Each row below holds a small network's activations on one record, seen along a few directions.
Each row is followed by the record's values for the fields Gib, Teg, Rek, Felu, Vul.
A field that a record lacks is left out.
Other fields move the rows too, some of them a lot.
In the rows, 500 means zero.
Random noise pushes rows far along 21 fixed directions. That doesn't count. These rows show it; they differ only by the noise:
[312 394 359 684 287 617 458 518 485 332 390 596 647 418 448 540 525 405
 436 451 384 468 701 443 574 506 642 541 496 310 437 634 478 606 487 329
 727 584 556 478 361]
[649 655 541 527 560 448 428 549 304 667 369 334 500 412 255 490 507 721
 451 824 821 367 317 545 639 656 526 445 444 531 753 354 602 229 589 621
 496 525 441 606 439]
[600 404 297 571 607 430 538 574 387 582 416 484 549 453 669 422 444 459
 411 511 605 399 454 443 273 528 449 550 528 237 614 556 659 378 775 406
 543 565 482 560 606]
[426 684 615 377 531 594 347 452 483 415 418 415 578 532 647 670 538 666
 556 385 475 633 380 552 558 360 527 421 448 595 616 543 704 495 466 514
 339 585 432 497 428]
[398 600 592 443 464 601 569 511 443 496 626 410 624 360 451 610 685 510
 411 652 583 667 390 515 542 380 557 611 397 475 449 529 548 493 535 429
 566 428 361 577 513]
[601 488 729 294 760 558 651 540 623 564 363 374 565 485 627 612 466 630
 663 456 468 454 423 715 511 176 527 584 521 599 551 741 431 613 349 461
 448 192 621 542 565]
[517 471 546 522 459 323 444 536 229 540 216 409 723 250 500 518 461 590
 676 471 431 536 619 620 595 564 786 336 520 511 715 502 423 302 667 444
 550 412 556 370 469]
[528 391 229 547 504 390 357 308 605 593 654 539 417 404 619 409 323 583
 332 481 462 551 524 484 442 485 406 336 439 498 319 267 479 536 457 630
 269 499 406 502 453]
[645 472 554 664 407 445 385 464 553 392 545 569 522 487 534 390 387 325
 563 377 504 364 587 614 477 485 513 361 657 399 708 552 462 507 665 483
 525 575 764 599 420]
[628 513 652 300 640 244 592 510 313 665 399 418 422 356 502 351 617 524
 563 685 470 646 330 425 403 524 314 399 383 630 506 391 521 430 418 632
 307 402 397 498 548]
[480 473 132 541 324 441 295 488 603 675 366 431 621 449 672 548 598 319
 395 401 529 510 538 382 461 738 523 373 405 588 459 525 414 572 600 607
 536 573 437 404 372]
[833 450 569 452 312 436 386 431 763 548 468 527 528 674 512 470 651 394
 776 488 553 463 416 435 390 443 498 433 522 549 533 525 553 526 669 367
 518 521 549 391 520]
[428 537 633 491 495 553 596 633 634 509 351 712 625 639 659 560 570 517
 634 506 583 432 433 626 236 591 509 690 654 779 701 619 719 515 526 217
 556 487 590 689 431]
[797 398 589 292 390 555 549 280 635 496 479 466 399 589 288 531 489 583
 665 838 345 519 132 378 723 301 327 255 439 437 334 394 831 380 442 660
 357 499 463 591 464]
[303 595 647 387 528 340 629 569 336 129 590 326 437 500 425 447 486 109
 599 525 370 474 554 333 870 450 594 430 604 584 417 422 328 608 605 704
 532 309 356 445 514]
[465 488 561 637 584 542 621 548 551 398 402 468 455 538 577 388 390 384
 457 680 447 384 619 478 314 488 469 506 676 433 544 492 573 702 434 279
 650 415 420 624 532]
[372 539 714 342 782 571 442 387 432 445 636 466 424 501 512 557 216 626
 503 304 407 488 462 768 610 337 385 352 534 473 500 523 488 468 246 806
  89 572 701 637 380]
[410 430 704 585 434 484 470 342 535 572 209 593 677 520 509 362 499 479
 421 460 414 505 568 652 202 703 333 277 495 586 655 593 692 674 403 462
 555 506 716 737 150]
[513 389 399 437 684 315 592 460 211 747 193 470 636 421 393 462 572 539
 462 455 697 378 391 382 501 672 290 695 178 308 471 607 501 350 553 667
 568 612 590 405 403]
[526 357 309 535 584 369 641 603 549 607 513 521 415 503 304 392 360 791
 309 844 637 310 391 560 647 571 544 549 549 643 460 334 581 455 509 575
 433  79 374 674 344]
[392 526 438 430 532 492 434 618 457 622 585 533 579 775 344 558 437 655
 544 375 592 534 506 479 337 614 578 668 632 270 369 453 718 389 426 337
 373 650 340 299 477]
[443 437 310 489 588 347 484 598 479 346 557 562 406 391 572 361 379 454
 494 410 466 486 621 372 457 302 565 554 593 387 365 417 435 489 460 398
 426 504 381 411 670]
[559 487 359 417 366 554 534 663 367 506 248 550 427 738 426 618 663 824
 560 683 490 430 382 230 661 658 567 674 458 586 523 468 681 456 522 478
 541 426 298 354 552]

[478 716 634 477 411 607 472 464 480 377 694 622 448 588 435 524 527 750
 357 523 702 529 411 502 520 459 499 649 613 657 640 330 636 478 524 506
 525 473 480 721 627] => {Gib: f1, Teg: k2, Rek: c2, Felu: s2, Vul: j1}
[494 323 491 728 444 400 556 559 435 470 195 597 512 551 556 467 559 344
 649 559 317 390 616 434 514 753 400 525 384 458 585 664 513 669 505 383
 569 589 611 382 132] => {Gib: f1, Teg: k2, Rek: c1, Felu: s4, Vul: j2}
[505  94 506 559 424 498 509 331 588 562 604 704 571 395 537 630 395 841
 697 553 195 644 517 811 583 430 656 379 345 558 365 464 530 346 561 373
 174 382 596 407 225] => {Gib: f2, Teg: k1, Rek: c2, Felu: s2, Vul: j1}
[671 432 546 541 372 596 513 577 582 344 565 743 312 490 166 198 513 562
 272 598 530 382 427 444 429 263 297 468 647 249 544 588 671 474 289 472
 603 558 774 870 554] => {Gib: f2, Teg: k1, Rek: c3, Felu: s4, Vul: j1}
[342 436 550 380 589 472 561 469 338 344 438 436 571 503 382 532 369 396
 694 427 611 309 671 454 624 530 748 562 574 488 436 390 298 324 692 549
 582 518 491 405 716] => {Gib: f1, Teg: k2, Rek: c2, Felu: s2, Vul: j2}
[610 547 561 205 556 403 528 562 625 486 420 566 446 820 624 642 593 590
 773 220 531 422 342 420 647 459 458 745 501 841 518 596 434 564 498 656
 376 353 582 317 576] => {Gib: f1, Teg: k2, Rek: c2, Felu: s2, Vul: j1}
[626 626 513 476 473 418 596 377 606 548 570 427 548 438 451 547 442 423
 529 648 678 405 384 497 723 492 524 582 539 744 493 312 366 472 578 600
 695 300 484 561 616] => {Gib: f2, Teg: k2, Rek: c2, Felu: s2, Vul: j1}
[385 506 689 324 647 327 709 594 390 594 142 570 650 335 348 333 409 368
 607 525 501 480 475 567 296 576 454 428 650 627 563 551 596 325 285 463
 626 516 658 678 543] => {Gib: f2, Teg: k1, Rek: c2, Felu: s3, Vul: j2}
[673 471 494 568 249 600 599 473 740 557 683 587 506 661 574 476 534 428
 353 470 416 545 524 508 350 561 455 491 708 545 513 553 492 792 553 503
 677 249 624 657 555] => {Gib: f2, Teg: k2, Rek: c2, Felu: s2, Vul: j2}
[341 506 569 437 322 305 701 445 156 263 485 666 508 421 454 379 813 491
 427 573 372 753 440 100 586 511 386 710 303 538 354 349 617 554 613 460
 673 399 271 437 598] => {Gib: f1, Teg: k2, Rek: c4, Felu: s3, Vul: j1}
[600 399 590 566 544 374 603 446 367 386 522 708 424 332 625 440 418 433
 711 394 394 440 614 509 566 412 447 630 480 522 536 493 228 464 499 501
 499 572 739 435 649] => {Gib: f2, Teg: k2, Rek: c2, Felu: s2, Vul: j2}
[514 642 520 594 484 614 536 544 493 449 564 462 485 322 658 550 717 316
 392 556 524 559 462 451 553 366 382 642 337 501 544 679 339 665 456 474
 681 523 522 549 555] => {Gib: f2, Teg: k2}
[550 469 216 560 407 520 581 500 580 477 451 500 404 650 276 459 387 564
 233 620 481 375 378 261 753 506 345 593 533 322 331 470 680 620 349 642
 689 404 442 543 428] => {Gib: f1, Teg: k1, Rek: c2, Felu: s1, Vul: j2}
[385 497 463 452 376 604 314 432 688 469 629 533 569 842 268 627 459 744
 504 344 683 396 532 602 645 602 704 486 521 609 424 432 584 478 616 584
 391 442 461 430 284] => {Gib: f1, Teg: k2}
[597 603 632 486 703 413 519 621 704 602 917 392 329 357 489 401 457 334
 424 644 476 668 361 712 445 239 321 464 601 453 410 506 445 602 177 465
 203 399 472 620 390] => {Gib: f1, Teg: k1, Rek: c3, Felu: s4, Vul: j1}
[497 413 477 602 703 533 694 607 335 483 556 591 291 414 678 475 390 325
 495 618 466 321 530 519 493 647 318 607 484 500 588 558 293 507 500 663
 414 606 673 639 556] => {Gib: f2, Teg: k2, Rek: c2, Felu: s2, Vul: j2}
[643 352 838 579 415 552 539 297 539 593 554 387 577 594 258 390 639 759
 488 691 484 668 632 589 229 419 549 405 379 267 423 462 586 722 545 228
 565 239 363 411 390] => {Gib: f1, Teg: k2, Rek: c1, Felu: s1, Vul: j1}
[407 447 117 380 680 386 432 767 391 407 291 384 385 366 726 392 442 498
 433 354 497 435 672 281 394 381 706 467 582 473 468 501 348 412 556 461
 474 467 264 338 876] => {Gib: f2, Teg: k1, Rek: c4, Felu: s3, Vul: j1}
[521 768 264 548 519 287 251 616 692 668 448 612 543 476 656 456 561 339
 461 348 720 559 239 483 370 608 265 507 461 691 630 531 766 384 390 475
 367 868 491 515 236] => {Gib: f2, Teg: k1}
[388 384 508 355 582 391 650 605 507 484 349 530 623 674 587 589 383 514
 671 369 406 426 475 607 523 603 639 543 693 681 563 559 627 410 656 481
 455 289 545 495 439] => {Gib: f1, Teg: k2, Rek: c3, Felu: s4, Vul: j1}
[456 371 285 573 464 370 515 597 221 602 626 509 364 388 460 452 391 456
 422 585 314 528 588 448 646 795 519 406 522 428 417 346 287 377 483 734
 331 520 474 382 481] => {Gib: f2, Teg: k1, Rek: c4, Felu: s2, Vul: j2}
[580 552 606 726 265 560 481 450 494 684 467 486 616 307 412 522 617 387
 507 694 424 584 659 593 505 680 555 460 493 518 542 507 266 641 330 359
 754 469 588 465 414] => {Gib: f1, Teg: k2}
[709 436 396 652 340 636 396 205 558 538 563 659 445 679 608 690 334 682
 671 391 472 313 629 489 716 612 538 606 451 540 472 340 274 532 583 580
 553 587 658 294 630] => {Gib: f1, Teg: k2}
[474 557 392 594 545 552 469 580 438 604 599 625 387 398 862 556 592 595
 367 463 455 646 539 516 283 572 388 676 445 632 568 488 383 591 383 409
 371 591 468 501 632] => {Gib: f1, Teg: k2, Rek: c4, Felu: s3, Vul: j1}
[419 420 495 593 636 409 666 280 449 438 290 393 697 314 453 476 249 361
 458 531 477 363 482 590 662 454 470 384 436 383 508 507 574 439 635 599
 718 420 614 645 348] => {Gib: f2, Teg: k1, Rek: c4, Felu: s4, Vul: j1}
[622 411 187 485 514 430 397 571 477 551 465 426 580 251 493 329 383 686
 150 379 477 559 424 542 444 179 550 260 571 129 543 627 707 365 574 533
 507 334 545 666 560] => {Gib: f2, Teg: k1, Rek: c4, Felu: s3, Vul: j1}
[495 551 598 598 518 485 414 413 424 548 374 394 530 100 526 379 673 480
 426 723 575 635 582 525 332 401 480 331 240 549 559 466 366 522 432 389
 570 576 400 551 493] => {Gib: f2, Teg: k2, Rek: c1, Felu: s1, Vul: j2}
[560 611 827 496 531 630 642 394 356 535 524 415 431 413 512 504 403 428
 571 755 236 620 505 573 450 505 399 309 626 467 531 406 500 535 268 504
 539 517 508 599 661] => {Gib: f2, Teg: k1}
[537 483 715 399 603 380 433 519 584 340 513 558 546 541 590 381 485 433
 639 224 475 477 471 676 424 251 482 384 565 526 645 685 589 509 610 476
 341 412 705 581 386] => {Gib: f1, Teg: k2}
[480 685 566 420 590 349 253 543 721 350 485 471 388 634 501 386 553 573
 523 265 680 484 517 495 518 336 460 457 455 758 561 504 491 705 357 559
 287 475 453 437 294] => {Gib: f1, Teg: k2, Rek: c1, Felu: s4, Vul: j2}
[200 408 334 601 321 604 617 614 557 424 377 726 683 540 597 687 577 424
 428 441 361 468 493 558 658 689 540 688 505 683 499 738 594 628 486 446
 637 423 640 634 141] => {Gib: f1, Teg: k2, Rek: c4, Felu: s3, Vul: j2}
[504 649 575 394 558 341 641 519 445 524 217 338 699 512 574 607 579 647
 567 499 426 673 338 441 627 394 525 620 461 607 539 571 744 613 463 381
 654 214 317 351 415] => {Gib: f1, Teg: k2, Rek: c4, Felu: s3, Vul: j2}
[518 636 365 425 425 461 437 423 707 710 369 411 623 472 494 599 456 634
 465 546 516 594 395 508 560 527 566 407 530 760 416 373 582 518 306 513
 570 372 352 460 467] => {Gib: f2, Teg: k1, Rek: c4, Felu: s3, Vul: j1}
[531 729 494 774 314 624 260 437 550 580 531 384 532 399 435 556 579 518
 421 684 642 568 645 504 490 636 606 453 466 497 583 357 413 607 397 312
 668 663 344 414 430] => {Gib: f1, Teg: k2}

Which values does each new row have?
[387 680 415 376 572 667 506 775 332 493 362 260 373 692 492 588 390 596
 456 731 374 514 489 347 456 640 650 379 825 421 546 382 747 400 353 435
 482 543 125 457 743] => {Gib: f2, Teg: k1, Rek: c3, Felu: s4, Vul: j1}
[486 371 417 504 587 564 553 439 435 600 669 406 531 632 545 635 379 552
 439 321 339 503 546 575 647 486 479 576 447 228 311 612 377 593 498 638
 431 361 532 300 457] => {Gib: f2, Teg: k2}
[605 652 448 498 352 410 391 637 405 498 407 469 492 353 599 584 739 417
 648 521 495 616 445 362 659 513 576 540 401 645 634 538 386 446 545 473
 531 605 443 319 543] => {Gib: f1, Teg: k1, Rek: c1, Felu: s1, Vul: j2}
[410 421 249 548 544 405 430 571 515 618 462 534 571 384 507 513 455 561
 517 608 612 503 487 502 406 565 621 519 469 476 415 389 623 300 554 309
 401 588 304 440 423] => {Gib: f1, Teg: k2, Rek: c4, Felu: s3, Vul: j1}
[558 331 526 422 639 538 550 704 655 369 366 458 407 451 342 486 564 582
 686 747 402 417 352 541 664 118 558 442 420 386 400 735 656 446 337 314
 344 395 424 491 305] => {Gib: f2, Teg: k2, Rek: c4, Felu: s3, Vul: j1}
[407 409 341 441 521 545 517 458 539 521 144 472 565 654 621 552 389 514
 565 415 430 375 606 353 370 646 577 454 554 557 456 485 587 519 525 453
 625 554 405 397 605] => {Gib: f2, Teg: k1, Rek: c1, Felu: s1, Vul: j1}
[364 536 550 418 669 451 459 443 340 501 317 397 617 615 365 453 490 853
 311 322 639 496 456 513 520 448 475 529 333 383 536 555 724 483 537 570
 502 375 424 466 356] => {Gib: f2, Teg: k1}
[333 129 239 601 427 859 626 241 633 700 380 531 673 472 624 850 404 346
 561 692 326 376 579 526 525 748 506 560 298 366 169 581 417 517 496 469
 609 709 550 483 373] => {Gib: f1, Teg: k2, Rek: c2, Felu: s2, Vul: j1}
[556 777 493 472 405 789 553 356 533 765 519 321 609 659 645 773 508 417
 371 485 443 628 457 389 448 662 368 620 601 412 411 505 506 749 262 562
 774 556 420 441 733] => {Gib: f1, Teg: k2}
[385 593 578 564 682 424 626 490 454 391 414 381 547 215 654 484 499 596
 436 651 535 560 530 591 559 310 600 516 379 724 581 457 433 574 551 413
 597 221 318 565 521] => {Gib: f2, Teg: k2}
[646 394 427 471 418 465 447 572 573 547 563 377 377 616 446 461 639 347
 560 602 519 404 518 415 586 638 553 389 461 565 470 482 286 515 674 633
 448 404 448 384 508] => {Gib: f2, Teg: k1, Rek: c3, Felu: s4, Vul: j1}
[303 543 398 386 532 625 379 503 537 467 208 555 706 214 667 461 700 795
 113 273 654 620 423 591 299 229 494 426 263 647 673 770 698 489 510 512
 577 432 601 841 469] => {Gib: f2, Teg: k1}
[552 421 611 544 610 554 444 510 375 383 606 369 545 396 529 495 624 640
 493 370 614 491 622 617 525 223 665 529 291 252 592 701 333 509 808 445
 489 365 524 397 535] => {Gib: f2, Teg: k2}
[273 553 324 516 695 477 659 498 880 408 390 545 479 594 572 494 398 481
 376 633 667 342 411 413 488 376 402 737 476 815 286 422 665 712 306 328
 650 338 251 630 398] => {Gib: f2, Teg: k1, Rek: c4, Felu: s3, Vul: j1}
[396 716 566 378 481 587 425 631 670 350 528 518 541 555 399 574 682 215
 625 370 627 521 361 397 566 309 458 628 481 492 424 691 592 455 355 414
 567 816 503 472 489] => {Gib: f2, Teg: k1}
[615 661 525 412 420 322 508 538 757 518 606 504 480 662 318 357 538 169
 523 441 662 439 345 392 550 517 349 519 659 635 442 457 525 560 431 609
 606 478 555 562 466] => {Gib: f2, Teg: k1, Rek: c3, Felu: s4, Vul: j2}
[234 433 368 593 487 305 617 511 139 426 450 762 614 550 602 496 359 616
 430 194 281 609 631 397 522 683 439 765 527 353 426 455 592 521 464 465
 528 531 524 318 441] => {Gib: f1, Teg: k2, Rek: c2, Felu: s2, Vul: j2}
